A small network was trained on invented records. Each row is its activation on one of them, seen along a few directions.
Each row is followed by the record's values for the fields VETEM, LON, RURU, GOFU.
Other fields move the rows too, some of them a lot.
(in the rows, 500 means zero)
Strong random noise was added to every row along 11 fixed directions; ignore it. To show where, here is one row again and again, with new noise each time:
587	251	526	487	286	277	398	359	487	428	478	475	584	393	339	513	338	333	401	427	432	443	555	660	563	382	460	494	513	439	616	471	380	575	439
435	500	452	609	439	490	500	422	377	406	421	438	567	461	581	503	442	464	554	393	819	501	463	527	373	500	347	533	470	393	568	467	480	436	453
597	449	475	508	540	486	653	487	313	380	455	457	749	589	405	498	444	490	574	404	794	474	401	504	467	462	386	472	616	424	559	596	455	392	326
499	546	465	433	575	637	552	689	412	543	445	627	483	473	552	512	540	586	622	559	315	457	443	323	654	550	625	501	546	584	456	446	627	503	570
524	576	356	621	441	512	466	495	370	383	326	458	413	416	630	676	397	649	615	574	252	335	447	486	608	523	500	446	438	524	606	412	510	748	723
590	475	519	518	547	487	507	423	652	394	535	396	511	611	633	519	519	379	441	661	563	395	270	581	455	547	375	717	498	559	544	577	326	498	582
338	642	264	549	559	575	548	536	525	484	474	382	570	543	612	630	288	395	646	460	335	365	576	429	609	624	499	621	400	634	492	565	601	498	523
612	414	366	494	432	483	597	493	468	470	499	505	615	500	419	631	277	344	476	406	471	415	479	522	610	479	536	400	565	564	631	496	410	590	477
683	460	588	487	629	444	556	502	320	262	407	467	685	607	265	547	676	863	640	660	487	455	383	593	553	387	441	396	580	339	491	648	528	578	380
578	410	546	397	388	538	532	518	525	559	520	722	326	451	628	479	604	538	525	559	461	504	391	376	529	554	510	553	519	512	527	441	579	471	597
475	446	724	351	626	430	513	602	447	509	513	560	560	518	259	459	721	752	549	597	472	598	450	590	584	400	661	553	530	350	393	608	615	467	366
549	522	396	546	542	489	557	431	625	432	532	390	546	572	500	683	369	417	461	555	496	405	399	630	530	519	480	525	460	547	595	567	376	640	549
656	439	372	457	516	617	621	478	541	550	551	708	586	492	402	615	443	501	542	482	583	496	493	389	524	524	392	250	550	520	561	451	576	543	423

514	376	768	380	582	439	467	580	632	774	579	571	474	364	268	449	554	362	170	499	629	670	374	659	499	340	749	434	611	462	483	363	284	583	510 -> VETEM: zefem / LON: dako / RURU: ropu / GOFU: bazi
589	520	574	474	678	387	562	473	384	647	393	452	683	429	436	480	376	544	489	543	402	367	383	439	578	467	352	545	587	560	489	458	457	576	552 -> VETEM: zefem / LON: lun / RURU: ruz / GOFU: lapod
670	510	293	683	420	742	400	463	510	242	473	590	446	497	634	572	576	570	597	587	598	488	530	421	402	545	303	204	469	491	583	360	510	587	557 -> VETEM: dipap / LON: dako / RURU: lam / GOFU: gusol
578	330	573	417	250	356	571	432	610	372	648	484	344	611	541	482	543	337	384	421	582	564	456	675	473	480	656	639	509	472	633	659	385	431	442 -> VETEM: zefem / LON: lun / RURU: ropu / GOFU: bazi
463	455	385	471	374	460	637	452	540	462	570	409	454	637	427	645	369	438	480	358	516	537	571	590	517	486	679	498	511	486	563	671	464	484	396 -> VETEM: zefem / LON: dako / RURU: ropu / GOFU: bazi
265	630	455	615	543	497	376	439	549	410	507	323	472	524	541	529	535	550	564	506	528	532	659	620	417	530	473	569	312	438	409	570	590	458	440 -> VETEM: dipap / LON: dako / RURU: ropu / GOFU: lapod
589	471	544	503	374	397	499	456	478	605	460	553	333	366	565	550	427	499	386	480	411	476	470	543	523	460	579	421	508	520	609	369	399	706	688 -> VETEM: zefem / LON: lun / RURU: bapo / GOFU: lapod
595	320	540	521	376	361	319	559	392	389	427	447	582	411	104	537	452	549	391	428	227	541	696	686	650	250	759	206	572	435	539	433	384	743	396 -> VETEM: zefem / LON: lun / RURU: ropu / GOFU: bazi
454	517	582	496	635	477	361	428	617	423	471	480	585	549	440	430	719	676	592	684	471	479	511	507	460	488	250	606	410	423	350	583	630	445	434 -> VETEM: dipap / LON: lun / RURU: vig / GOFU: bazi
426	651	361	592	581	615	536	543	420	400	482	449	515	515	504	577	486	645	636	490	452	504	623	460	504	562	517	355	415	500	493	528	642	512	465 -> VETEM: zefem / LON: dako / RURU: ropu / GOFU: bazi
637	400	474	397	502	465	567	443	688	546	583	551	493	603	399	637	466	467	426	637	309	454	431	557	585	492	553	492	542	576	539	580	423	586	497 -> VETEM: dipap / LON: lun / RURU: ruz / GOFU: bazi
341	401	669	436	461	373	537	485	353	657	461	489	551	421	386	436	453	424	427	377	768	638	471	602	418	420	617	618	562	320	480	485	433	339	360 -> VETEM: dipap / LON: dako / RURU: bapo / GOFU: bazi
508	405	518	575	441	550	418	554	370	318	534	487	596	498	225	448	585	590	467	338	726	679	717	582	404	337	613	182	539	358	457	467	478	470	241 -> VETEM: zefem / LON: dako / RURU: vig / GOFU: lapod
550	442	572	559	723	631	305	402	834	436	597	518	603	542	437	439	764	486	414	812	721	579	425	580	282	486	197	460	450	453	380	435	429	447	391 -> VETEM: dipap / LON: lun / RURU: ruz / GOFU: bazi
536	423	613	439	482	508	502	583	513	520	575	539	488	491	337	458	574	506	392	445	589	622	521	569	521	388	691	392	563	469	470	479	448	510	432 -> VETEM: zefem / LON: dako / RURU: vig / GOFU: lapod
433	525	519	645	430	389	451	396	501	383	507	243	505	541	718	449	396	220	384	405	806	465	384	677	340	528	424	740	456	502	595	526	235	436	547 -> VETEM: dipap / LON: lun / RURU: bapo / GOFU: lapod
400	532	550	473	620	506	447	468	603	733	577	667	542	349	276	580	548	630	475	504	586	657	652	578	468	455	481	245	396	384	446	378	679	598	390 -> VETEM: dipap / LON: lun / RURU: bapo / GOFU: lapod
484	575	471	649	568	442	456	397	452	455	392	291	543	470	457	589	408	575	447	519	555	473	488	622	391	448	425	429	484	446	535	458	324	646	564 -> VETEM: zefem / LON: dako / RURU: bapo / GOFU: bazi
578	469	456	589	426	602	414	561	424	366	447	497	506	501	663	328	537	385	523	509	523	456	495	343	421	511	415	493	588	605	466	383	418	397	542 -> VETEM: zefem / LON: lun / RURU: bapo / GOFU: lapod
623	401	547	406	230	385	567	417	404	296	609	564	381	635	613	315	688	599	618	381	562	517	622	428	445	556	426	592	478	455	529	739	673	276	366 -> VETEM: zefem / LON: lun / RURU: ropu / GOFU: lapod
486	406	595	462	483	458	438	488	588	503	537	429	538	563	556	366	532	277	417	546	623	518	393	540	415	519	465	752	556	526	453	528	344	335	471 -> VETEM: dipap / LON: lun / RURU: bapo / GOFU: bazi
189	742	389	640	535	652	497	649	366	467	435	357	390	445	783	500	443	467	589	391	587	534	565	466	454	616	665	627	369	524	516	448	592	417	588 -> VETEM: zefem / LON: dako / RURU: ropu / GOFU: bazi
404	376	788	243	345	399	491	514	572	606	626	722	213	513	497	322	886	715	542	494	504	725	549	491	476	492	653	714	456	335	377	640	778	278	397 -> VETEM: zefem / LON: dako / RURU: ropu / GOFU: bazi
508	483	501	502	541	583	479	453	648	668	573	638	528	429	485	491	513	375	401	442	794	583	470	437	390	511	346	388	487	503	505	374	482	474	467 -> VETEM: dipap / LON: lun / RURU: vig / GOFU: bazi
492	531	694	407	552	371	418	413	582	627	482	563	393	440	567	375	676	665	526	653	308	457	476	458	493	521	340	689	431	474	383	528	617	506	600 -> VETEM: zefem / LON: dako / RURU: bapo / GOFU: gusol
567	456	504	493	497	521	435	622	328	453	439	532	573	408	402	422	483	526	510	441	328	485	628	438	599	444	594	339	572	549	479	394	506	551	478 -> VETEM: zefem / LON: dako / RURU: bapo / GOFU: lapod
626	333	553	478	383	493	344	392	805	242	656	504	354	644	433	484	763	549	463	712	353	546	537	649	411	462	488	522	441	443	449	634	437	512	423 -> VETEM: zefem / LON: dako / RURU: bapo / GOFU: bazi
434	647	475	513	706	484	538	492	594	572	578	341	600	562	537	497	405	432	475	555	447	430	521	526	512	575	465	618	429	620	469	593	510	490	491 -> VETEM: zefem / LON: lun / RURU: ropu / GOFU: lapod
529	682	402	649	669	670	513	587	502	422	481	399	469	543	580	596	506	593	501	601	469	478	455	495	461	530	575	349	493	564	510	443	397	651	607 -> VETEM: zefem / LON: dako / RURU: bapo / GOFU: gusol
461	603	359	488	526	404	698	377	448	508	493	379	571	661	491	666	340	584	645	480	455	421	523	510	508	601	429	585	471	490	518	742	571	464	441 -> VETEM: dipap / LON: lun / RURU: bapo / GOFU: bazi
395	459	573	450	538	429	374	498	778	638	646	453	441	398	342	541	435	343	283	503	344	578	613	682	557	446	688	508	405	535	481	464	422	625	510 -> VETEM: zefem / LON: dako / RURU: lam / GOFU: bazi
492	539	570	509	698	507	459	459	658	664	527	459	617	459	425	456	485	387	370	549	638	503	441	515	410	480	369	495	500	545	443	424	375	538	484 -> VETEM: zefem / LON: lun / RURU: bapo / GOFU: bazi
321	519	546	594	278	423	440	511	210	328	386	467	235	436	526	558	644	871	615	399	553	650	617	609	411	445	754	426	408	225	527	505	595	517	516 -> VETEM: dipap / LON: dako / RURU: bapo / GOFU: bazi
628	342	566	511	428	458	355	432	552	450	478	511	523	426	489	429	513	357	383	581	475	460	437	538	501	451	390	508	539	510	545	401	331	514	543 -> VETEM: dipap / LON: dako / RURU: vig / GOFU: bazi
565	549	264	612	501	557	528	556	362	270	376	354	728	602	531	562	306	364	637	500	337	295	525	476	642	537	429	476	533	619	570	560	467	535	491 -> VETEM: dipap / LON: lun / RURU: ropu / GOFU: bazi

Which values does each new row have?
258	671	472	495	537	565	573	609	477	668	523	562	408	410	502	581	482	576	550	292	672	659	598	506	500	510	683	441	405	427	498	470	709	523	489 -> VETEM: zefem / LON: lun / RURU: ropu / GOFU: bazi
533	481	638	570	584	483	386	619	507	403	439	352	534	522	387	508	543	453	346	589	475	508	323	711	555	333	718	517	578	502	495	438	237	674	574 -> VETEM: zefem / LON: lun / RURU: ropu / GOFU: lapod
337	696	410	616	560	448	609	315	616	401	593	229	439	685	587	656	444	607	528	476	723	507	537	681	311	580	438	613	323	421	507	726	472	503	471 -> VETEM: zefem / LON: dako / RURU: bapo / GOFU: lapod
546	597	421	520	589	584	691	531	404	356	476	474	544	657	532	638	553	672	637	573	573	478	390	534	493	553	520	466	529	431	547	642	520	495	472 -> VETEM: dipap / LON: dako / RURU: bapo / GOFU: bazi
568	452	503	537	472	664	332	678	557	432	426	539	461	456	651	354	555	249	431	591	327	428	402	393	584	488	551	560	586	676	464	315	360	506	663 -> VETEM: zefem / LON: dako / RURU: ropu / GOFU: bazi
649	526	424	487	518	578	520	396	621	552	597	705	433	495	470	521	596	683	564	543	471	515	634	332	426	556	297	213	450	528	462	462	664	562	469 -> VETEM: zefem / LON: lun / RURU: bapo / GOFU: lapod
374	629	355	581	519	463	547	470	461	402	478	220	592	621	711	524	295	327	556	424	454	325	518	517	538	607	427	780	427	632	511	647	451	416	546 -> VETEM: dipap / LON: dako / RURU: vig / GOFU: lapod
589	480	484	472	453	608	613	573	411	420	579	626	513	569	452	504	614	595	535	374	754	621	534	471	468	472	563	304	556	441	533	532	568	414	379 -> VETEM: dipap / LON: dako / RURU: vig / GOFU: lapod
574	410	498	607	226	404	377	405	299	197	344	456	331	478	597	507	583	679	610	569	350	447	510	557	475	463	491	494	472	370	578	497	454	555	587 -> VETEM: dipap / LON: dako / RURU: bapo / GOFU: bazi
483	596	448	475	421	451	633	486	391	631	460	540	384	429	652	552	366	533	553	403	391	426	515	409	564	562	548	517	483	559	561	485	572	559	643 -> VETEM: zefem / LON: dako / RURU: bapo / GOFU: lapod
635	273	413	508	269	609	411	500	535	327	569	618	490	498	470	448	510	294	454	428	598	567	594	465	467	483	496	351	557	500	570	422	420	404	384 -> VETEM: dipap / LON: dako / RURU: vig / GOFU: bazi
501	381	386	441	326	383	407	385	537	400	515	470	540	531	399	449	437	489	621	441	130	410	809	415	591	520	373	533	444	551	417	649	669	422	364 -> VETEM: zefem / LON: dako / RURU: vig / GOFU: bazi
470	567	403	385	576	549	712	412	688	767	672	646	517	546	533	574	380	411	503	390	647	527	563	377	462	620	369	505	461	554	493	593	668	409	414 -> VETEM: zefem / LON: dako / RURU: lam / GOFU: gusol
574	458	506	467	193	539	614	500	467	312	562	626	166	626	692	534	730	666	582	440	676	616	437	532	416	550	643	517	457	390	625	621	593	475	537 -> VETEM: zefem / LON: lun / RURU: ropu / GOFU: bazi
548	522	436	565	511	515	496	435	442	644	464	579	567	367	442	520	374	487	460	362	620	492	580	394	444	477	337	253	505	534	527	330	507	604	497 -> VETEM: zefem / LON: lun / RURU: vig / GOFU: lapod
457	312	647	436	343	310	386	534	393	500	443	406	521	427	459	340	417	290	365	446	335	466	506	557	593	415	656	718	585	526	491	475	318	386	513 -> VETEM: dipap / LON: dako / RURU: vig / GOFU: bazi
373	524	483	565	428	277	530	353	412	617	428	356	509	378	559	586	252	399	423	354	607	450	490	638	476	491	466	590	434	443	641	481	433	566	568 -> VETEM: dipap / LON: lun / RURU: ropu / GOFU: bazi
